These are the activations of a small neural network, seen along a few directions. Each row is one input.
In each table, some parts of the input vary, and every possible input appears once, in random order.
Descriptions start from the smaller parts, as in this example, which fits no table here: values(3) and (point or ring(9) or (line(4) and ring(5))).
Shared parts are said once, and a part with two or three values counts as separate values.
In the rows, 128 means zero.

Other details of the inputs shift rows strongly along two fixed directions, in all tables alike. That doesn't count.

A family of inputs:
r1: [111 134 139 128 152 138 152 126 152 159 134 104 121]
r2: [114 135 159 161 141 123 150 130 153 142 140  84 130]
r3: [105 137 170 173 158 124 171 112 159 165 152  79 127]
r4: [151 119 127 114 137 148  85 113 141 139 122 155 128]
r5: [ 79 107 123 113 106  84 175 170  82  77  98 115 132]
r6: [156 126 101 110 130 156  96 120 140 151 126 161 116]
r7: [138 112  61 104  59  95 100 157  42  33 112 179 125]
r8: [ 56 112 145 151 101  60 203 176  71  53 115  67 121]
r9: [100 139 155 131 161 133 166 125 162 163 135  82 126]
r10: [112 145 162 159 151 127 162 122 157 149 153  85 138]
r11: [112 134 150 130 157 133 156 119 155 164 125 112 140]
r12: [110 133 152 129 152 129 149 124 143 161 135 111 125]
r13: [142 125 123 112 141 146  91 105 137 140 126 156 133]
r14: [117 130 147 127 151 136 149 133 157 154 126  94 121]
r15: [160 137 109 106 127 159  88 105 134 148 121 166 127]
r16: [120 118  97 111  75  91 132 168  65  36 117 135 133]
r17: [106 130 159 135 152 126 157 131 145 161 136 101 121]
r18: [173 132 110 132 117 145  85 119 138 129 136 157 131]
r19: [162 122 102 112 129 153  95 114 136 156 118 181 131]
r20: [155 134 111 112 126 160  94 108 136 152 125 167 124]
r21: [157 122 114 110 131 143 102 120 141 148 111 163 134]
r22: [159 128 110 107 133 147  98 113 139 148 111 168 138]
r23: [126 141 158 151 144 132 151 125 159 141 152  92 139]
r24: [116 132 167 164 148 128 164 135 164 152 159  75 133]
r25: [ 64 115 139 121 120  87 194 174 100  87 113  74 117]
r26: [115 110  84 117  68  85 121 165  53  39 108 147 122]
r27: [105 135 164 172 151 127 163 124 158 161 153  79 128]
r28: [140 118 126 122 140 148  94 112 138 147 130 155 125]
r29: [115 129 162 128 151 126 149 130 150 155 128 100 124]
r30: [124 113  86 114  70  85 117 158  50  33  97 153 122]
r31: [175 135 106 133 120 142  81 106 129 130 124 168 127]
r32: [112 136 160 126 154 125 151 127 147 153 128 101 128]
r33: [115 133 159 132 146 138 149 127 154 155 125  97 125]
r34: [125 112  85  90  76 111 109 155  64  63  95 165 118]
r35: [182 138 105 127 118 151  77 109 139 132 136 169 134]
r36: [111 141 163 163 151 122 162 114 151 151 143  88 131]
r37: [110 143 159 158 147 124 156 117 153 149 147  87 134]
r38: [157 132 124 145 131 148 111 117 149 147 154 137 132]
r39: [164 132 100  99 128 153  88 116 140 141 117 161 123]
r40: [154 126 123 111 140 149  82 107 140 139 121 162 131]
r41: [ 82 126 131 107 106  98 167 157  86  75 102 103 126]
r42: [ 59 114 139 143  96  65 199 182  74  49 124  68 128]
r43: [ 71 113 143 116 115  80 181 169  85  84 112  90 119]
r44: [163 135 113 136 127 150 101 110 142 143 153 150 136]
r45: [104  99  98  95  89  94 116 159  59  48  99 153 122]
r46: [181 137  95 124 111 147  67 107 130 127 128 178 131]
r47: [140 122 120 115 136 145  94 109 132 140 128 160 128]
r48: [106 139 160 167 151 127 160 117 157 159 153  84 131]
r49: [165 139 112 128 123 146  99 110 139 131 147 151 138]
r50: [101 141 176 171 160 127 178 121 168 165 163  69 135]
r51: [172 127 103 142 120 145  85 106 127 140 133 170 121]
r52: [158 135 112 103 133 144  91 111 129 147 123 167 127]
r53: [147 126 111 114 134 145 112 113 137 155 120 166 135]
r54: [161 129 105 111 119 161  87 114 129 146 122 173 119]
Each input here is: ring(6) and (line(4) or values(5)).
Q: Changing only the ring(6) part turns r1 into r9. The same change can be made to r3. Which row results?
A: r36
Q: Changing only the ring(6) part turns r32 into r17. The same change can be made to r35. Which row results?
A: r7

A family of inputs:
r55: [ 45 123 169 115 144  98 194 149 112 115  99  64 114]
r56: [194 128  58  98  76 140  63 141  99  75 127 184 124]
r57: [ 93 120 124  89 129 104 151 144  92 107 107 134 120]
r58: [215 159 143 161 168 204  85  83 228 239 173 132 135]
r59: [138 104  91  85 108 123 103 144  93 110  86 181 116]
r60: [132 120 126 145 103 107 106 128  96  84 128 145 130]
r61: [ 52 119 191 176 137  74 195 153 118  89 144  39 133]
r62: [ 69 139 155 156 121  90 223 167 123 101 143  43 128]
r63: [140 139  81 119  88 120 127 145  96  96 131 148 130]
r64: [154 118  93 134  98 119  83 115  84  82 123 181 130]
r65: [199 144 136 105 183 203  64  73 218 233 125 174 141]
r66: [ 85 135 210 148 213 168 183 109 221 242 152  60 130]
r67: [148 116  87 133  95 115  86 113  84  92 125 181 133]
Q: Describe the family of inputs behind these rows.
A: values(5) or (values(2) and line(4))
Q: Start at r63 and move only the line(4) part, one step at a time. The first step leads to r62. Which rows follow, in order?
A: r58, r56
Q: Which other rows does r63 become when the values(2) part takes its other values? List them by row number.
A: r67

A family of inputs:
r68: [121 131 112 121  97 107 138 151  96  76 128 118 131]
r69: [100 114 126 101 122 113 141 148 103 106 103 127 121]
r70: [102 114 124 100 120 113 138 148 103 105 101 130 121]
r71: [ 93 140 202 187 176 130 193 128 193 182 161  37 129]
r72: [ 91 149 205 184 180 128 194 120 193 183 162  38 139]
r73: [129 120 103 122  91 109 123 154  92  75 124 132 123]
r74: [102 120 115 100 119 113 147 144  99 109 104 134 124]
r75: [ 95 126 119 124  92  84 162 163  79  53 122 103 133]
r76: [ 85 121 127 128  99  80 156 150  72  53 119 110 133]
r77: [ 84 120 120 134  98  81 170 157  72  64 123 108 128]
r78: [103 120 118 100 122 114 148 143 101 112 107 132 124]
r79: [195 124  81 125 110 156  42  96 120 135 131 211 123]
r80: [133 143 165 166 166 148 134  95 178 184 159 107 137]
r81: [ 73 136 214 153 198 135 200 125 199 203 139  39 129]
r82: [103 120 118 100 120 114 147 143 101 112 106 133 124]
r83: [167 136 155 166 166 169  95  90 194 200 157 130 130]
r84: [ 90 146 198 188 176 126 203 121 188 189 163  42 135]
r85: [191 130 111  99 149 181  54  92 167 186 120 190 126]
r86: [208 136 103 131 130 174  51  96 163 162 143 179 129]
r87: [116 124 113 123  99 101 130 141  85  69 122 132 133]
r88: [188 135 111  97 149 181  61  91 166 185 122 187 129]
r89: [187 145 140 151 158 178  86  96 198 196 160 132 130]
r90: [ 63 149 206 184 171 113 233 141 181 166 166   8 136]
r91: [195 129  77  80 122 173  47  98 131 155 111 217 127]
r92: [160 135 147 131 178 181 103  92 197 226 136 143 123]
r93: [123 128  99 124  92 108 139 150  90  81 129 128 126]
r94: [121 126 102 127  94 104 140 148  89  80 126 131 128]
r95: [169 132  92 124 105 137  88 117 116 114 131 171 134]
r96: [102 115 118 102 119 114 143 147  99 109 103 133 120]
r97: [193 136 106  95 147 182  54  90 164 184 121 193 129]
r98: [114 119 119 127 102  99 130 145  88  71 121 127 129]
r99: [117 117 109 133  97 102 130 143  84  80 122 138 124]
r100: [111 115 120 133 103 100 125 140  87  78 121 132 125]
r101: [115 119 120 129 106 102 123 137  90  77 122 132 128]
r102: [ 99 142 189 182 169 133 191 130 188 185 165  45 126]
r103: [110 122 112 131 102  99 136 136  83  82 125 135 128]
r104: [ 91 138 205 189 178 128 192 125 191 184 159  39 131]
r105: [165 131 105  96 137 162  85 106 142 161 117 177 128]
r106: [162 132 151 128 178 182  96  93 199 220 134 141 125]
r107: [122 120 104 130  94 104 135 152  89  80 124 131 124]
r108: [101 115 119 102 119 113 144 147  99 109 103 132 120]
r109: [ 99 119 131 100 125 111 144 147 107 105 103 121 124]
r110: [204 132  99 139 128 172  56  94 158 172 142 187 127]
r111: [190 129  89  82 128 171  50 100 138 154 111 206 128]
r112: [ 85 123 122 130  97  81 168 156  73  58 122 107 134]
r113: [ 77 121 126  98 115  96 171 156  88  88 102 112 127]
r114: [177 133  83 119 101 143  81 118 116 112 132 177 132]
r115: [122 121 114 125  99 102 128 147  91  74 120 129 129]
Q: Changing only one part turns r79 into r76. The same change can be made to r102. Which row results?
A: r68
Q: Describe the family of inputs behind these rows.
A: ring(6) and (values(3) or line(5))
Q: Which other rows does r103 become when the line(5) part takes its other values? List them by row number.
A: r77, r84, r93, r94
Q: Which other rows does r82 become when the values(3) part takes its other values? List them by row number.
A: r74, r78
Q: List by row number the other rows that have the ring(6) part in common with r90.
A: r80, r91, r95, r105, r112, r113, r114

A family of inputs:
r116: [166 126 117  90 133 149  64 111 128 136 108 184 133]
r117: [105 127 114 103  94  83 157 155  80  51 111 120 152]
r118: [186 136  76 126  99 153  83 119 122 140 130 181 116]
r119: [134 140 153 120 146 143 122 124 154 139 145  98 121]
r120: [138 126 149 184 142 114 117  89 144 127 157 131 140]
r121: [101 120 128 156 103  95 111 132  77  57 146 125 123]
r122: [125 149 138 142 147 124 158 112 145 162 142 120 141]
r123: [154 133 136 138 126 142 131 137 161 142 146 110 136]
r124: [ 78 117 139 100 114  89 151 154  79  66  86 114 127]
r125: [179 115 100 109 120 147  62 129 136 134 104 179 117]
r126: [161 122 112  88 130 152  67 111 130 132 112 186 137]
r127: [137 116 151 129 148 135 125 141 159 150 123 118 122]
r128: [156 129 125 108 135 152  76 102 132 140  94 166 124]
r129: [ 85 113 168 154 170 129 191 144 165 178 145  77 130]
r130: [135 141 139 128 143 135 138 118 156 137 138 119 159]
r131: [132 137 147 118 144 147 120 123 155 135 150 102 126]
r132: [153 140 139 145 126 138 131 133 159 145 134 104 129]
r133: [ 61 107 140 142 115  82 195 167  90 100  97  83 107]
r134: [ 75 124 131 142 104  90 208 175  93  86 138  79 127]
r135: [175 130 102 122 111 155  95 133 149 127 142 151 140]
r136: [154 141  96 118 117 156  84 103 121 142 128 159 102]
r137: [ 58 139 160 139 116  66 217 161  90  63  99  51 141]
r138: [118 152 141 155 145 128 163 104 146 164 127 109 132]
r139: [110 136 131 128 147 149 139 119 147 153 160 110 125]
r140: [146 123 145 193 131 128 110 109 138 133 164 118 133]
r141: [147 150 142 134 143 129 131 112 151 142 123 118 146]
r142: [155 124 101 101 127 148  80  99 115 150 108 192 119]
r143: [119 113 150 132 154 136 137 142 168 154 132 106 135]
r144: [107 115 180 178 156 120 125  99 148 140 147 119 133]
r145: [129 116 133 142 146 136 134 127 149 172 122 126 111]
r146: [117 145 133 133 142 140 130 115 142 157 146 110 108]
r147: [128 106 162 184 143 121 108 116 139 146 150 123 130]
r148: [106 129 152 134 150 135 142 103 140 170 112 123 118]
r149: [118 142 128 137 146 134 159 116 145 154 148 124 151]
r150: [121 145 135 139 146 127 162 114 146 158 146 119 146]
r151: [177 138 100  98 117 156  59 113 127 119 125 162 114]
r152: [ 83 106 108  90 107 103 148 146  70  79 108 151 134]
r153: [142 128  51  90  65  94 110 136  41  50  95 196 131]
r154: [139 132 117 143 129 148 144 134 147 151 156 126 133]
r155: [187 145 101 106 119 139  80 110 129 122 120 176 149]
r156: [ 91 124  92  98  92 102 137 154  69  68 130 130 118]
r157: [117 112 141 139 152 133 151 137 149 170 135 117 123]
r158: [113 126 152 121 154 135 141 111 139 170 126 131 127]
r159: [150 142 138 149 123 137 128 132 154 145 126 103 126]
r160: [ 98 106 122 117 101  91 145 168  87  70  83 112 115]
r161: [130 133 138 115 145 151 120 124 153 129 151 107 130]
r162: [141 137 128 147 127 141 147 132 144 156 149 119 122]
r163: [152 120 110  91 132 154  73 114 132 127 116 181 142]
r164: [168 109  94 114 123 147  87 126 123 149 119 184 113]
r165: [116 124 117 118  84  90 159 178  87  57 118 103 129]
r166: [124 142 133 127 142 146 127 115 142 156 153 119 112]
r167: [ 87 147 189 152 162 129 174 125 165 150 138  36 116]
r168: [136 142 127 158 123 139 144 126 144 158 134 113 115]
r169: [143  94  73  79  76 105  88 169  69  49  91 182 124]
r170: [ 78 109 117  94 107  92 155 147  70  84 107 140 130]
Q: Changing only one part turns r159 into r128. The same change can be made to r165. Which row results?
A: r116
Q: Changing only one part turns r145 into r118. The same change can be made to r129. Which row results?
A: r154
Q: Describe the family of inputs behind these rows.
A: values(5) and (point or (values(2) and line(5)))
Q: Which other rows does r162 become when the values(5) part takes its other values? List them by row number.
A: r122, r158, r164, r166
Q: Which other rows does r135 become when the values(5) part takes its other values? List them by row number.
A: r130, r143, r161, r163
Q: Which other rows does r130 become when the line(5) part takes its other values? List them by row number.
A: r117, r137, r141, r155
Q: Which other rows does r149 become when the values(2) part takes its other values? List them by row number.
A: r130

A family of inputs:
r171: [159 128 112 112 139 153  82  95 135 157 124 180 128]
r172: [118 133 136 131 138 139 150 135 146 150 140 102 118]
r173: [178 139 102 104 127 168  78 113 149 148 135 161 126]
r174: [161 131 112 104 139 159  71  95 138 152 126 179 127]
r175: [ 90 106 106 102  98  91 140 150  61  68 100 146 121]
r176: [ 94 141 160 148 146 114 195 140 149 147 133  72 137]
r177: [159 119 115 116 138 154  78 106 139 158 122 174 119]
r178: [182 118  57 149  52 106  60 134  58  38 143 191 126]
r179: [129 124 147 123 149 138 113 115 146 146 121 133 133]
r180: [ 96 139 165 136 148 124 180 144 154 140 139  65 132]
r181: [ 78 118 115 116  93  82 186 175  74  66 111 102 127]
r182: [104 127 153 138 150 120 152 118 136 147 119 115 134]
r183: [ 83 119 172 151 155 112 173 134 143 149 121  84 125]
r184: [105 121  88  98  85 102 147 162  67  66 114 137 119]
r185: [107 118 157 133 149 124 138 130 141 140 120 110 125]
r186: [122 134 157 203 120 109 146 130 139 106 172  76 131]
r187: [165 121 114 108 137 161  64 104 139 153 124 176 117]
r188: [107 127 154 122 150 131 132 121 138 140 128 112 126]
r189: [ 78 120 110 111  92  85 182 174  73  66 113 103 124]
r190: [174 145 101 105 128 166  86 108 148 153 137 162 129]
r191: [167 118  53  89  69 119  87 146  68  72  98 200 125]
r192: [146 119 135 130 150 150 100 108 150 169 123 151 124]
r193: [120 131 137 123 150 140 124 106 138 158 131 136 126]
r194: [ 66 106 125 110 107  86 162 160  68  70 106 112 114]
r195: [149 140 133 184 111 114 120 116 126  99 168 113 141]
r196: [124 130 144 132 138 132 150 142 152 142 132  98 126]
r197: [160 143 126 125 137 147 118 117 158 156 130 135 138]
r198: [ 98 129 156 146 144 120 183 148 151 148 135  75 125]
r199: [105 127 156 129 151 122 144 120 139 140 122 114 135]
r200: [180 140 104 111 128 160  89 112 151 152 131 164 137]
r201: [163 126 114 117 141 154  81  95 140 161 122 182 132]
r202: [145 122 139 123 150 152  95 109 155 163 126 144 122]
r203: [ 66 106 126 115 106  77 172 161  66  68 100 117 125]
r204: [118 131 138 135 138 134 155 139 147 149 136 100 121]
r205: [119 135 142 128 139 139 146 139 149 144 139  95 120]
r206: [154 140 120 126 138 151 122 115 156 164 136 140 135]
r207: [147 129  81 159  62  88 106 136  56  31 145 156 136]
r208: [116 106  91 102  90  97 117 145  63  71  91 170 124]
r209: [165 139 128 125 135 150 111 120 159 154 130 134 134]
r210: [135 125 142 124 144 135 110 116 143 143 115 137 133]
r211: [178 122  57 148  53 105  65 130  56  39 144 193 129]
r212: [ 79 130 175 137 162 116 172 125 145 145 130  81 133]
r213: [133 142 127 126 137 141 141 122 147 153 138 120 132]
r214: [131 125 143 119 148 141 109 113 144 147 124 134 129]
r215: [154 134 128 123 138 156 112 124 161 159 137 128 122]
r216: [145 145 119 122 138 156 122 113 152 163 142 134 128]
r217: [ 91 142 161 135 147 119 188 140 150 139 140  67 135]
r218: [148 131 137 124 150 145 102 101 151 160 119 150 136]
r219: [ 62 111 126 110 107  84 171 157  66  71 108 113 119]
r220: [171 138 124 182 108 130  92 110 133 105 168 131 138]
r221: [119 130 142 141 135 124 162 144 145 144 128  97 125]
r222: [ 99 137 167 138 148 120 181 146 155 141 136  66 135]
r223: [124 132 146 136 135 126 154 144 148 139 126  95 127]
r224: [149 121 139 129 147 147  96 111 154 160 117 147 127]
Q: Changing only one part turns r207 into r220. The same change can be made to r206. Which row results?
A: r222
Q: Changing only one part turns r191 into r223. The same change can be made to r203. Which row results?
A: r185
Q: Describe the family of inputs behind these rows.
A: ring(6) and (point or (values(2) and line(4)))
Q: Which other rows does r219 become when the ring(6) part takes its other values? List them by row number.
A: r174, r187, r188, r193, r194
Q: Which other rows does r198 become when the line(4) part takes its other values? List them by row number.
A: r172, r204, r221
Q: Which other rows does r212 become when the values(2) part takes its other values? List them by row number.
A: r217
